A small network was shown many inputs. Here are its activations along a few directions, one row for each input.
In each table, some parts of the input vary, and every possible input appears once, in random order.
A made-up example of a description, with smaller parts first: one of 6 places along a line, together with either a single point or one of 9 places around a ring or (one of 2 separate values, together with one of 5 places around a ring).
Shared parts are said once, and a part with two or three values counts as separate values.
(in the rows, 128 means zero)

Other details of the inputs vary at random and push rows far along three fixed directions, the same in every table; ignore that.

Rows:
x1: [128 106 106 163 207  74 143 130  86 131 124 155  16 151]
x2: [112 179 139 112 153 108  67  46  97 188 148 114 121  91]
x3: [149  84  88 137  92 234 168 186 155 130 131 178  87  77]
x4: [155  84 155 122  89 172 103 199 149 135 145 137 184 142]
x5: [118 147 180 107 136 140 119  68 107 125 137  88 178  98]
x6: [139  79 137  94  74  75 157 142 128 118 123 121 192 213]
x7: [158 136 181 159 123  83 111 154 125 112 112 111 161 218]
x8: [ 89 108 132 156  95 121 117 148 212 134 131  96 123 163]
x9: [159 142 116 123   8 153 154 172 193 149 129 154 132 160]
x10: [132 115 138 133  74  69 159 155 127 123 108 128 162 212]
x11: [150 130  64 150 172  81 202 176 102  80 109 166  35 163]
x12: [146  51 152 107  85 143 106 162 172 187 133 171 147 171]
x13: [149  76 172  94  45 120  86 195 134 111 153 100 186 197]
x14: [108 147 143  93 141 152  88  27 114 180 147 124 115  44]
x15: [121 106  61 131 176 181 237 151 128 110 119 198  50  47]
x16: [144 152 181 157  64 164 129 119 165 154 145 100 162 137]
x17: [107 128  67 141 176 130 176 161  52  82 127 135  16 102]
x18: [151 203 140 142 203  97  59  92  61 111 122  83 134  89]
x19: [149 163 116 187 114 126 168 110 149 132 123 155 119 128]
x20: [130 174 156 117 135 104  65 123  78 121 140  77 161 121]
x21: [101 192 139 136 181  70  26  65 156 137 113  79 186 149]
x22: [126 142 175 131 160 180 130  92 132 145 126 131 183  70]
x23: [133 158 103 108  63 206 177  93 171 143 140 160 106  36]
x24: [114 161 107  47 175  88  67  90  25  97 126  94 162 118]
x25: [129 131 124 133 132 168 167  87 147 146 113 165 172  69]
x26: [ 72 116 127 151 103 207 139  80 230 141 144 109 102  42]
x27: [ 68  48  97 120 243  72 146 164 131  90 115 116 119 172]
x28: [147 121  89 134 165  69 120 198  60  70 105 139  71 205]
Each input here is: one of 4 places along a line, together with either one of 2 separate values or one of 5 places around a ring.
Question: Which other rows agree with x27 in the place on the line of 4? List them by row number.
Answer: x3, x4, x12, x15, x22, x25

Rows:
x29: [132 122 162 112 101 117  69 128 159 156 129 116 174 162]
x30: [142 125 119 146  94 214 154 129 162 153 142 163  80  53]
x31: [135  78 101 141 107 172 176 175 144 115 134 166  62 114]
x32: [159 129 161  99  81 108  79 159 127 143 118 126 214 183]
x33: [111 143 144 103 182  58  83 104  99 133 112 105 186 171]
x34: [137 162 126 130 160 176 127  89 105 138 134 132 114  42]
x35: [118 155 136 137 144 153 110  74 158 163 132 130 135  78]
x36: [ 86 102 113 119 224  60 145 119  59  86 131 108  77 144]
x37: [125  77 101 128 167  92 189 190  90  98 118 158  86 174]
x38: [137 132 162 126  71 137 103 127 189 145 126 116 189 158]
x39: [139  75 113 127  77 129 188 204 151 111 124 157 113 183]
x40: [140 106 159 124  89 120  81 148 167 136 126 111 181 184]
x41: [142 113  95 157 143  75 168 171 107 100 123 145  53 191]
x42: [150  92 170 152  44 146 110 182 207 153 131 132 177 188]
x43: [120 122 151 128 136 110 111 116 122 122 135 100 145 146]
x44: [143 108 122 159  83 210 188 143 153 127 148 150  74  71]
x45: [145 168 114 153 166  97 122 122  85 106 126 112  86 135]
x46: [143  92 152 167  77 180 140 163 200 147 140 137 114 134]
x47: [155 120 152 102  56 119 107 172 145 129 123 125 201 185]
x48: [150 159 127 126 122  52  99 144 102 121 110 117 151 215]
x49: [109 134 122 153 163 157 152 104 138 117 140 114  88  73]
x50: [108 135 118 173 115 216 166 110 183 141 149 128  68  38]
x51: [105 180 130 111 164 122  96  48 130 146 130 106 157  77]
x52: [136 198 144 100 134 167  64  65 106 167 130 114 179  50]
x53: [135 102 114 114 155 102 150 160  95  96 113 144 126 162]
x54: [111  71 111 168 135 145 184 169 163 129 134 152  53 128]
x55: [107 115  96  91 207  75 150 138  46  82 125 126  88 132]
x56: [123  91 115 107 141 102 156 159  83 100 134 138  93 153]
x57: [132 176 136  87 125 126  92  62 101 150 129 122 180  92]
x58: [125 123 151 112  88  96 101 138 166 140 120 112 194 191]
x59: [135  97 126 129 117 117 165 169 102 102 129 136 122 155]
x60: [124 196 125  76 156 116  84  51  90 143 123 115 183  76]
x61: [152 100 137 104  83 118 121 166 143 144 125 153 159 180]
x62: [110 109 130 152 156 124 169 121 129 109 133 126  98 125]
x63: [149 168 147 103  84 159 105 101 147 146 124 128 189 103]
x64: [106  85 111 167 204 116 196 152 117  96 127 144  54 128]
x65: [145  90 128 117  82 132 138 181 143 142 125 155 129 164]
x66: [149 138 132 115  49 183 101 123 175 168 126 147 162 102]
x67: [113  81 127 135 139 105 124 172 133 110 127 119 116 181]
x68: [119 149 129  81 202  56 117 100  31  95 115 110 163 149]
x69: [149 121 129 101  78 137 106 136 150 146 122 148 169 150]
x70: [139 153 140 100  83 156  96 124 133 144 132 118 170 111]
x71: [117 120 124 154 117 184 130 110 178 144 138 136  93  76]
x72: [100 133 133 133 191  82 130 104  83 103 128 100 132 130]
x73: [140 180 144 102  67 176  87  68 144 176 134 125 180  65]
x74: [107 136 141 116 150  82 113 100 113 128 123 106 164 156]
x75: [ 94 146 122 149 175 153 142  82 111 126 143 107  85  58]
x76: [117 144  96 137 200 141 159 109  75 101 123 137  93  60]
x77: [128 113 149 127 120  95  91 147 143 124 119 111 182 184]
x78: [127 104 136 155  58 195 146 143 215 148 146 138  99 104]
x79: [129 109 128 111 115 123 137 154  96 115 134 125 125 145]
x80: [155 132 119 173  76 145 140 175 152 129 135 134  74 158]
x81: [118 129  92 149 157 194 171 123 113 119 136 148  57  39]
x82: [151 196 134 136 140  78  79 107  92 124 117 102 157 153]
x83: [123 136  97 134 152 158 164 114 117 123 121 153 101  77]
x84: [141 159 116 134 183  44 121 135  64  93 110 115 113 191]
x85: [164  98 156 109  65 122 116 184 151 137 118 147 183 202]
x86: [ 95 107  99 146 205  99 165 126 108 101 118 132  86 128]
x87: [104  99 120 124 141  94 141 147 134 117 126 120 113 160]
x88: [103  76 124 126 146  70 149 159 112 107 128 120 105 191]
x89: [133 107 119 132  93 149 178 150 134 125 131 151 113 130]
x90: [ 97 141 131  95 204  43  99  79  69 114 123  98 155 156]
x91: [117 124 126 175 110 185 171 128 182 129 141 130  95  76]
x92: [149 211 133 123 126 110  58  73 109 148 126 106 142 114]
x93: [103 138 108 156 150 175 140  86 158 146 132 134  85  49]
x94: [127 195 128  89 118 152  84  59 117 160 126 117 176  55]
x95: [110 171 145 122 172 133  73  74 115 152 131  99 155  82]
x96: [137 108 123 112 129 119 146 162 104 101 129 127 123 147]
x97: [159 125 142 118  72 167 103 143 152 140 128 134 164 129]
x98: [129  71 129 137  93 116 137 172 181 129 125 144 128 194]
x99: [114 156 131 139 170 141 114  75 136 131 122 119 140  83]
x100: [136 162  95 171 133 139 154 118 125 131 129 139  47  95]
Question: The inputs of x45 and x82 match in every part but one. If x96 is changed in the same way as x45 into x82, which row does it become?
Answer: x47
Question: Describe the family of inputs behind these rows.
Answer: one of 8 places around a ring, together with either a single point or (one of 2 separate values, together with one of 4 places along a line)
Question: Which other rows does x93 become when the place on the ring of 8 takes its other values? List them by row number.
Answer: x40, x67, x71, x77, x86, x98, x99
Question: Which other rows agree with x58 in the place on the ring of 8? List them by row number.
Answer: x33, x37, x39, x48, x74, x83, x86, x89
Question: Which other rows agree with x88 in the place on the ring of 8? List them by row number.
Answer: x54, x65, x66, x73, x87, x93, x94, x100

Rows:
x101: [109 159 112 132 140 188 137  78 116 147 138 135 106  41]
x102: [114 145 129 126 161 161 153 104 106 124 135 130 110  75]
x103: [123 130  95 174 119 189 215 137 153 117 131 153  81  52]
x104: [122 109 142 118 131  72  86 167 136 138 120 116 150 197]
x105: [173 119 159 136  59 142 112 179 165 148 132 144 155 172]
x106: [125 159 143 153 171 124  92  80 114 135 125 111 140 102]
x107: [131  93  98 129 126  87 177 169 102 107 130 152  90 175]
x108: [134 107 145 116  58 162 120 149 157 153 128 135 156 145]
x109: [ 94 101 111 125 205  85 146 134  95  95 140 104  84 132]
x110: [138 109 138 134  63 179 159 138 180 148 133 155 131 100]
x111: [134 115 132 128  64 175 145 124 169 153 131 152 139  96]
x112: [144 187 141  75 172  70  65  85  77 121 111 108 195 154]
x113: [125 168 151 150 124 152  90  65 144 136 137  98 145  82]
x114: [143 140 161 101  75 137 105 117 154 149 129 134 199 134]
x115: [111  80 121 148 129  66 167 181 135 100 119 137 101 208]
x116: [124 143 123 117 182  94 150 129  69 105 128 122 108 141]
x117: [ 90 138 102 165 197 123 160 107 104  95 134 114  42  78]
x118: [123 171 151 160  67 188 105  91 194 173 132 121 142  89]
x119: [123 173 101 138 154 157 157  62 107 142 131 140  91  31]
x120: [129 138  97 114 179 101 136 114  83 109 114 134 101 125]
x121: [108 110 109 166 136 176 195 113 177 141 147 148  70  60]
x122: [139 170 124 151 128 193 153  91 137 128 149 129  79  35]
x123: [163  76 129 145  59 134 141 208 157 138 127 154 110 188]
x124: [138  95 157 138  79  86 120 151 161 125 122 125 174 215]
x125: [152 214 149  80 124 123  42  51 118 159 113 108 215 104]
x126: [117 166 122 148 141 145 113  86 156 136 118 127 119  94]
x127: [116 134 105 119 179  99 150 122  64 112 123 123  92 128]
x128: [112 102 135 101 129  42 111 157 130 124 116 118 159 216]
x129: [120 143 152 102 155  71  86  84 111 133 122  99 203 155]
x130: [125 131 120 117 163  99 149 135  79 113 124 123 106 146]
x131: [151  94 132 135  85 115 178 183 147 116 132 155 113 181]
x132: [121 164 157  88 171  74  34  87 106 157 123  89 215 146]
x133: [131 146 118 128 150 134 139 114 102 112 136 118  89  91]
x134: [134 149 128 101 197  60  94 124  52 114 115 114 142 153]
x135: [133 116 149  84  93 104  74 137 115 127 125 107 182 167]
x136: [123 168 156 145 121 144  94  71 140 149 129 104 164 111]
x137: [132 107 125 137  94 130 159 188 133 114 121 127 144 174]
x138: [125 178 135  78 178 109  70  64  87 131 111 115 185  97]
x139: [140 115 155 120  51 177 124 148 173 157 131 136 160 135]
x140: [126  96  89 145 143 122 180 166  98  92 142 139  43 134]
x141: [150  85 146 144  81 166 148 192 165 132 135 157 121 147]
x142: [111 122  86 128 183 144 161 113  97 108 126 152  77  81]
x143: [115 148 126  87 155  99  77  97  75 116 131 103 158 121]
x144: [136  72 123 124 109 109 128 196 119 120 127 149 125 186]
x145: [130 157 149 102 111 154  84  90 128 140 134 109 163  82]
x146: [128  95 129 137 119 159 166 161 135 102 143 137  86 115]
x147: [126 103 129 139 161  79 126 137 118  96 113 123 129 194]
x148: [ 84 120 101 144 219 126 177 106 100 116 139 120  62  83]
x149: [146 111 149 127  83 163 111 153 158 150 127 142 149 126]
x150: [117 174 145 152 132 196 116  48 157 166 142 109 141  39]
x151: [147 154 111 166  75 228 162 124 195 144 127 151 123  51]
x152: [ 95 135 111 137 175 119 136 113 123 117 137 109  74  93]
x153: [131  80 125 137  79 124 140 188 199 132 122 145 113 197]
x154: [158 139 129  96  80 101  80 138 133 139 119 133 182 193]
x155: [139 144 127 115  92 125 111 129 118 146 131 127 147 154]
x156: [150  72 107 151 101 117 163 210 127 118 133 159  77 186]
x157: [117  94  92 158 153 135 201 187 108  72 132 128  63 121]
x158: [118 154 135  78 195  68  55  95  46 129 110 105 184 131]
x159: [123 125 102 123 166 107 145 127  77  99 131 119  76 116]
x160: [112 122 117 167 204 143 153 105 111 120 135 125  78  73]
x161: [155 155 160 104  68 174  85 109 178 157 125 137 198 116]
x162: [117  92 118 115 165  86 131 150 134 114 123 126 128 181]
x163: [160 178 154 131  55 181  71 121 174 170 121 118 217 101]
x164: [143 102 141 113  33 143 119 153 173 153 132 149 176 162]
x165: [107 121 120 152 187  81 126 145 100 110 117 122  94 152]
x166: [154 147 140 131  61 162 137 116 170 158 132 144 145 107]
x167: [108  69 120 148 111 111 173 199 160 121 130 136  77 193]
x168: [127 114 131 177 102 210 163 111 189 135 154 125  80  59]
x169: [129  89 136 112 156  67 112 151 120 104 116 117 162 216]
x170: [111 127 105  95 199  91 121 109  68 104 110 130 125 123]
Question: Describe the family of inputs behind these rows.
Answer: one of 5 separate values, together with either a single point or one of 5 places around a ring or (one of 2 separate values, together with one of 4 places along a line)
Question: The inputs of x143 and x142 match in every part but the choice among 5 separate values. If x159 is changed in the same way as x143 into x142, which row does it become?
Answer: x120
Question: The inputs of x163 and x137 match in every part but the choice among 5 separate values. If x141 is changed in the same way as x163 into x137, which row does it become?
Answer: x102
Question: A walk changes only the place on the ring of 5. It starts at x132 and steps to x160. List the rest of the walk in order.
Answer: x106, x165, x104
Question: Which other rows does x108 become when the choice among 5 separate values takes its other values? List them by row number.
Answer: x111, x135, x158, x170
Question: Which other rows does x143 become when the choice among 2 separate values takes its other values? List them by row number.
Answer: x140
Question: Which other rows does x153 become when the choice among 5 separate values takes its other values? List them by row number.
Answer: x104, x128, x152, x167
Question: Which other rows does x114 become when the place on the line of 4 takes its other values? List them by row number.
Answer: x110, x111, x164
